A small network was shown many inputs. Here are its activations along a few directions, one row for each input.
In each table, some parts of the input vary, and every possible input appears once, in random order.
Descriptions start from the smaller parts, as in this example, which fits no table here: one of 5 places around a ring, together with either a single point or one of 11 places along a line or (one of 2 separate values, together with one of 6 places along a line).
Shared parts are said once, and a part with two or three values counts as separate values.

Other details of the inputs shift rows strongly along two fixed directions, in all tables alike. That doesn't count.

A family of inputs:
R1: [-12  11  37 -70 -11  19  13 -66   0 -13  38]
R2: [  7  23 -15  63  29  28 -20   8 -19   9 -17]
R3: [ -7 -16  18 -46  -7 -26   0 -22  29  21 -14]
R4: [ -4  37 -28  23  28  32 -19  49  17 -33  -2]
R5: [ -1 -16  14   6 -54  -2  59  31 -38 -35 -10]
R6: [ 16  -4   0  28 -34  -7  43 -26 -23 -22   6]
R7: [ 10  -6  -2  25 -36 -55  23   6  12 -27 -15]
R8: [ -4   5   5 -24  24   3 -68  -7  -3  44 -11]
R9: [-24 -11  35 -88 -30  -2 -26 -57  21 -15  28]
R10: [  4 -21  -1 -15   8  -4  40  28  16  -6 -13]
R11: [  9   6 -16  35  31  25 -12  64 -11   8 -24]
R12: [-13  -4 -37  -6  30  24 -43  14  -5  35  46]
R13: [ 10 -23 -14   2  -9 -17  31  24   3 -16  21]
R14: [ 20  20 -24  85  33  -2   7  15  19  -5  -5]
R15: [  4   0  25 -37  20  27 -16 -40 -17  40   5]
R16: [  2 -11  20  16 -59 -34  25   3 -30 -37 -33]
R17: [-11  14  -6  -8  73  27 -29 -18  35  61   3]
R18: [ -5  -5 -11  10 -36 -33  -7  -4  -6  -9  -4]
Each input here is: one of 3 separate values, together with either a single point or one of 5 places around a ring.
Q: Changing only the choice among 3 separate values turns R12 into R6. The same change can be made to R11. Which row results?
A: R15
Q: Which other rows does R17 become when the choice among 3 separate values takes its other values? List them by row number.
A: R3, R10

A family of inputs:
R19: [ -1   1  13 -27  -3 -10  -9 -45  12   5  12]
R20: [-18  -9   8 -41 -29 -19 -28 -33   1  13  23]
R21: [ -9  17 -28  -6  62  45 -53  30  10  32  26]
R22: [ -4 -11  18 -44   1  28  11 -37 -12  22  34]
R23: [ -3  -4   8 -49  -5  25   2   3 -10  -1  30]
R24: [ -1   6 -17   5  40  -5 -54  -1  26  42   8]
R25: [ -6   3 -38   8  52  35 -50  21   6  51  29]
R26: [ -7  -5  20 -34 -12   0 -19 -42  -9  21   0]
R27: [  2  -6 -27  36  16   5  14  34  -1   6   0]
R28: [  8   7 -15  51  17 -19 -20  31   6   7 -32]
R29: [  5  -8   6  28 -36 -36  17  15 -13 -24 -32]
R30: [ -9  17 -10  43 -13 -18  -2  26   6 -40 -34]
R31: [  3  -2  15 -22  -5  27  14 -22 -18   4  27]
R32: [ -6 -18  14 -52  -9  14  30  -6  -6   0  24]
R33: [  0   0   4  -7  -4 -18   0  -9  23 -17  -7]
R34: [ 13  14   5  48   0 -16  16   8  -4 -17 -43]
R35: [  6 -21   5 -41 -36   9  16  -5 -20  -2  34]
R36: [  6  -7   3   7 -26 -38  16  -6   8 -23  -9]
R37: [ 17   3  18  24 -38   7  62   5 -32 -51  -9]
R38: [ -2 -18  27 -53 -19 -11   4 -26   8  11  -2]
R39: [ -1  15 -12  49  14  -8 -20  36   4 -15 -44]
R40: [ 14   4  17  14 -17 -24  34 -18   2 -22 -24]
R41: [  8  10 -36  55  22  16  -9  51  -8  -3  -2]
R42: [  9 -11  22  16 -37  -8  87  -5 -23 -39 -13]
R43: [ -4  10 -10  -9  47   7 -51  -2  36  36   3]
R44: [ -7  30 -18  57  11  -5 -26   7   1 -16 -26]
R45: [-13 -18   9 -56   5  17  20 -11   5  19  27]
Q: What do these inputs look like to the network?
A: one of 3 separate values, together with either one of 4 places along a line or one of 5 places around a ring
Q: Changing only the choice among 3 separate values turns R43 into R40. The same change can be made to R39. Which row results?
A: R26
Q: Which other rows does R33 become when the choice among 3 separate values takes its other values? List them by row number.
A: R19, R36
Q: Which other rows does R37 become when the place on the line of 4 takes its other values? List them by row number.
A: R22, R31, R42
Q: Which other rows does R20 become when the place on the ring of 5 takes its other values? List them by row number.
A: R24, R28, R29, R36

A family of inputs:
R46: [  8  28 -29  84  27  19   1  55 -15 -23 -23]
R47: [ -4 -13 -10 -30  19  18 -16   8   7  30  27]
R48: [ 12  -3  31  10 -47 -28  58 -19  -9 -46 -30]
R49: [ -3 -23  31 -66 -29  -8  26 -45  -1   7  17]
R50: [  9 -15  23  13 -74 -53  63  -5 -14 -61 -34]
R51: [ -5   6 -17  -5  21  29 -28  13  -8  17  26]
R52: [ -2  -1  -5 -13  24  23  -6  -1   2  24  19]
R53: [ -4 -20  17 -55 -15  -8   8 -27   5  12  17]
R54: [ 10  25 -13  72  25  -2  14  28   5 -24 -41]
R55: [ 10   3  22  21 -44 -32  33 -21 -13 -39 -30]
R56: [ -5 -29  19 -59 -31 -15  19 -21   4   5  14]
R57: [-12  12 -27  18  31  -5 -73  13  19  30  -1]
R58: [ -3  -5  10 -37  16  27   1 -27  -1  27  31]
R59: [ -3  -7  -6 -27  21  20 -13   0   5  27  27]
R60: [ 10  32 -25  95  20  20  16  50 -21 -38 -30]
R61: [ -9  -5  -5 -25  10  -5 -35  -2  18  22  11]
R62: [ -7 -23  29 -70 -34 -16   7 -43   5   8  19]
R63: [ -6  19 -16  16  47  12 -53   2  20  32  -1]
R64: [ -9  12 -36   9  46  39 -58  31   2  36  27]
R65: [ 12   7   8  51 -36 -38  34  10 -10 -47 -45]
Q: What do these inputs look like to the network?
A: one of 4 places along a line, together with one of 5 places along a line
Q: Changing only the place on the line of 4 turns R61 into R63. The same change can be made to R57. Which row results?
A: R65
Q: A walk changes only the place on the line of 5. It starts at R50 and steps to R62. List the rest of the walk in order.
A: R53, R59, R51
Q: A walk changes only the place on the line of 4. It starts at R64 and steps to R51. List the rest of the walk in order.
A: R46, R60
